-0.045  -0.080  -0.042  -0.104  -0.042  -0.030  -0.083  -0.030  -0.084  -0.077  -0.067  -0.072  -0.047  -0.081  -0.056
-0.022  -0.155  -0.105  -0.120  -0.157  -0.114  -0.077  -0.100   0.005   0.080  -0.039   0.086   0.077  -0.113   0.191
-0.050  -0.070  -0.067  -0.042  -0.054  -0.058  -0.058  -0.048  -0.042  -0.040  -0.060  -0.050  -0.060  -0.068  -0.028
-0.096  -0.196  -0.131  -0.197   0.015   0.147  -0.074   0.130  -0.189  -0.038  -0.187  -0.196  -0.056  -0.227  -0.144
-0.021  -0.129  -0.101  -0.082  -0.107  -0.105  -0.081  -0.065   0.002   0.036  -0.064   0.036   0.026  -0.098   0.121
-0.127  -0.222  -0.189  -0.217   0.027   0.187  -0.059   0.175  -0.217  -0.020  -0.236  -0.226  -0.052  -0.266  -0.184
-0.047  -0.132  -0.048  -0.144  -0.015   0.044  -0.094   0.034  -0.129  -0.072  -0.101  -0.123  -0.054  -0.140  -0.075
-0.056  -0.056  -0.054  -0.065  -0.057  -0.058  -0.061  -0.056  -0.061  -0.062  -0.058  -0.057  -0.053  -0.057  -0.059
-0.049  -0.069  -0.046  -0.092  -0.048  -0.044  -0.076  -0.044  -0.074  -0.074  -0.064  -0.064  -0.047  -0.068  -0.057
-0.042  -0.114  -0.040  -0.133  -0.023   0.018  -0.095   0.012  -0.114  -0.077  -0.086  -0.105  -0.052  -0.119  -0.065
-0.043  -0.089  -0.039  -0.112  -0.037  -0.018  -0.089  -0.021  -0.093  -0.080  -0.071  -0.080  -0.047  -0.089  -0.057
ans = -0.039

  32.70  -124.30  -197.67    -0.31  -154.44   258.63    64.51   186.53   204.49    56.76
 -10.55     2.67    -8.32    -2.19   -21.00   102.43    -9.47    52.13    84.21    -9.42
  43.58   -47.89  -112.47    40.92   -45.29   139.02    55.76    83.42   100.67    41.56
  35.37    17.69   -16.73    33.97    29.46    32.16    34.80    16.35    16.66    30.61
  39.54  -107.19  -187.73    10.73  -129.14   237.28    66.61   163.52   182.76    56.80
   5.97    10.69   -24.19    22.98    -0.41   100.67     2.57    32.02    74.07    -5.88
  42.51   -92.61  -172.80    20.58  -107.44   214.92    65.63   142.87   162.85    53.84
  36.46   -51.21  -156.55   -24.08   -85.44   213.37    50.75   128.73   151.97    56.08
  49.61   -83.76  -202.21   -38.10  -122.43   242.55    74.40   171.10   174.74    85.20
ans = -202.21

 107.1    11.8  -130.9   -35.7  -140.5  -107.4  -134.9    43.4
 157.6  -160.2   -60.3  -202.8   -49.9    71.3   -41.8   129.5
 148.1   -37.2  -115.7   -62.6    37.5    -1.4   -59.2    -3.8
 158.4   -58.4   -37.8   -43.3   -23.1   -21.0   -40.4     9.8
 197.8  -133.6   -67.8  -209.8   105.3   186.4    32.3    84.5
 141.1    70.9   -54.9  -200.1   -77.0  -136.1   -72.1    76.9
 104.6    33.4  -128.6    29.2  -107.7  -152.4  -139.5   -17.9
ans = -128.6

 -69.62   -12.83   175.71     0.47   -61.05    11.70   -56.44
-159.19    -2.43  -140.86     4.41  -200.08   -34.23   -14.73
 -60.07     5.99   150.03    26.38  -139.84  -184.70   -42.78
 -12.96    -1.14   -67.87    -7.22  -100.91   -61.74   -40.61
 -42.97   -22.64    96.09   -44.40    59.34    29.17   -38.10
 -70.73   -53.00    79.14    -9.04   -23.12   -43.64   -30.53
 -13.66    -6.11   138.78  -147.23  -105.46    23.36   -66.93
 -49.53    -4.93    65.42   114.66    19.80    75.03   -19.46
 -47.10   -17.46    -0.74   -32.13   -57.28  -109.50     4.16
-104.03   -28.86   143.25    34.08  -128.95   -49.32    39.79
 -36.79    26.98  -147.74  -102.48   -70.21   -42.34   -60.17
  80.48   -60.33     7.96  -144.02    11.11   -75.48   -59.90
ans = 7.96

-0.011  -0.115   0.101   0.031  -0.025   0.039   0.185  -0.102   0.101  -0.043   0.160
 0.059   0.000   0.055   0.024   0.118   0.095  -0.040   0.051  -0.022   0.095   0.038
 0.179  -0.028  -0.025  -0.039   0.060  -0.010   0.054   0.014   0.115   0.055   0.097
 0.066   0.042   0.039   0.060   0.091   0.106   0.003   0.070  -0.005   0.035  -0.003
 0.040   0.099   0.187   0.189   0.205  -0.126   0.150   0.300   0.095  -0.138  -0.084
 0.006   0.080   0.035   0.071   0.031   0.070   0.066   0.061   0.117   0.165   0.106
 0.015  -0.046   0.103   0.030   0.090   0.133  -0.008  -0.031  -0.061   0.132   0.049
-0.039   0.064   0.145   0.178   0.195   0.006   0.051   0.161   0.038  -0.042  -0.136
 0.094   0.035   0.150   0.044   0.020   0.002   0.225   0.150   0.044  -0.294  -0.008
 0.212   0.001   0.020   0.014   0.058   0.011   0.039   0.161  -0.024  -0.029   0.033
ans = 0.020

 0.03   0.07  -0.15  -0.14  -0.01  -0.17  -0.02   0.03   0.00  -0.06
-0.15  -0.16  -0.11  -0.02   0.01  -0.12  -0.05  -0.22  -0.04   0.05
-0.16  -0.05  -0.07  -0.09   0.03   0.03   0.12   0.09  -0.09   0.05
 0.00  -0.01  -0.14  -0.11  -0.02   0.09  -0.20  -0.02  -0.04   0.21
 0.04  -0.18  -0.08  -0.03  -0.16   0.12   0.05  -0.12  -0.14  -0.17
 0.05   0.09  -0.01  -0.12   0.09  -0.12   0.09  -0.17   0.00  -0.12
-0.03  -0.25   0.07  -0.19   0.06  -0.02  -0.09  -0.01   0.02  -0.13
ans = 0.07

 153.13    40.78    28.62   152.11    86.79   -22.84
 -37.93   -28.33   128.24     1.50   122.42   -29.94
 111.88   127.14  -160.07   -74.16    72.32   244.14
  35.78    37.50   104.45    -8.69   -84.79    26.45
   1.37  -123.68   -37.43    77.87   145.00   243.16
  56.75   115.70   -47.78    46.47   -54.63   -39.57
 155.44    72.63   106.07   136.81   -96.10  -122.49
 101.74   -87.59  -125.68   -84.92  -154.16  -104.82
ans = -125.68

 0.719   0.959  -0.016   0.150  -1.503   0.310   0.406   0.250   0.375  -2.849  -1.141  -1.513   1.905
-1.102   0.207   1.456  -0.077   0.318  -2.163  -1.047  -0.003   0.108   2.031  -0.027   2.288   0.278
 0.440  -1.003  -1.387   0.026   1.550   2.092   0.935   0.009  -0.255   0.905   1.540  -0.615  -2.245
 0.990   0.753  -0.631   0.276  -1.210   1.173   0.825   0.186   0.339  -2.603  -0.700  -1.979   1.245
 0.721   0.970  -0.227   0.222  -1.418   0.427   0.608   0.148   0.323  -2.782  -0.979  -1.528   1.829
-1.144   0.247   1.486  -0.038   0.223  -2.147  -1.082  -0.176   0.062   2.027  -0.030   2.315   0.435
ans = 1.486
---
array([-160.4, -188.8,  100.9,  -84.1, -178.0]) | -178.0, -160.4

array([[ 0.0,  1.4,  2.2,  1.1, -0.2,  1.2],
       [ 0.1,  0.4,  1.2, -1.2, -0.3,  0.4],
       [ 2.2, -1.7, -0.4,  0.1,  0.6,  1.5]]) | 1.2, 2.2

array([ 0.15, -0.13, -0.10, -0.02,  0.07, -0.05]) | -0.05, 0.15

array([ 0.00, -0.10, -0.01,  0.14,  0.06]) | 0.06, 0.00

array([[ -51.8,  200.3, -104.3,   35.1, -106.3,  -75.3],
       [ -25.4,  101.0,  132.5,   51.5, -128.4, -144.7],
       [ -92.4, -145.1,  242.2,  152.3,   78.6,   89.9]]) | -75.3, -92.4

array([[ -3.48, -12.26,  -0.30,  -8.68,  -0.32,  -5.68, -13.37],
       [-11.88,  21.43,  10.97,  -9.39,  10.53,  -6.47,   3.62],
       [ 19.60,  24.13,  14.04,  22.82,  18.59,  12.54,  19.94]]) | -13.37, 19.60

array([-0.028, -0.006,  0.112, -0.107]) | -0.107, -0.028
---
[[  89  -90   85   31]
 [  45 -114   56  -12]
 [  87  -50   74    1]] -> 89, 1

[[ 47  16 -11   3]
 [-12 101  78  -1]] -> 47, -1

[-111  -32   -1   53] -> -111, 53

[[  99 -102   65  -13   14]
 [  35  -72   16   19   -8]] -> 99, -8

[[102 -11 -46  -1 -86]
 [ 51 -70  51   7  30]
 [ 97 -54  49 -55 -29]] -> 102, -29

[[-20 -44 -12  14 -29]
 [-38 -83 -23  25 -59]] -> -20, -59

[[   0    0  -74    1   66  -38  -42]
 [-101  100  -73   -2   38   27   65]
 [   8   24   20   83   15   79   63]] -> 0, 63

[ 30   6   5 110  71 -74] -> 30, -74

[ -81 -115  -15   19  -19] -> -81, -19
---
  2   17    0   57   63  -45  -22
 60  -40    3  -53   52    7   52
  1  -44  107  -26    0  -11   65
-> 0

 -1    2   27   -7
-81   32   54  -35
 -4  -12   24    3
-> -12

-114    -7   -44   -99    37    88
 -54    22   -39   -36    17    61
   9   -86   -12     2   -50    42
-> 2

 15  -31   22   82
 -7   -1   21  -97
-87   40    9  -37
-> 40

 -61   -10   -43    36
   5     9   -31   -19
  99    21   -20  -109
-> 21

 10  116   -8   71
 -1  -10  -10    8
 13   20  -23   30
-> 20

-17    0    0   -5
 19   13   83   20
 87  -60   -5    0
-> -60

106  -71   33   43
 -8   -7  -17   30
  2   -3   17   14
-> -3

 14  -34  -44  -35
-28  -44  -69  -97
-38   27   -5    8
-> 27

 -1   10   -5    2  -34  -36
-43  -34  114  -19   58  -36
-11    1   13  -75   -7    3
-> -75
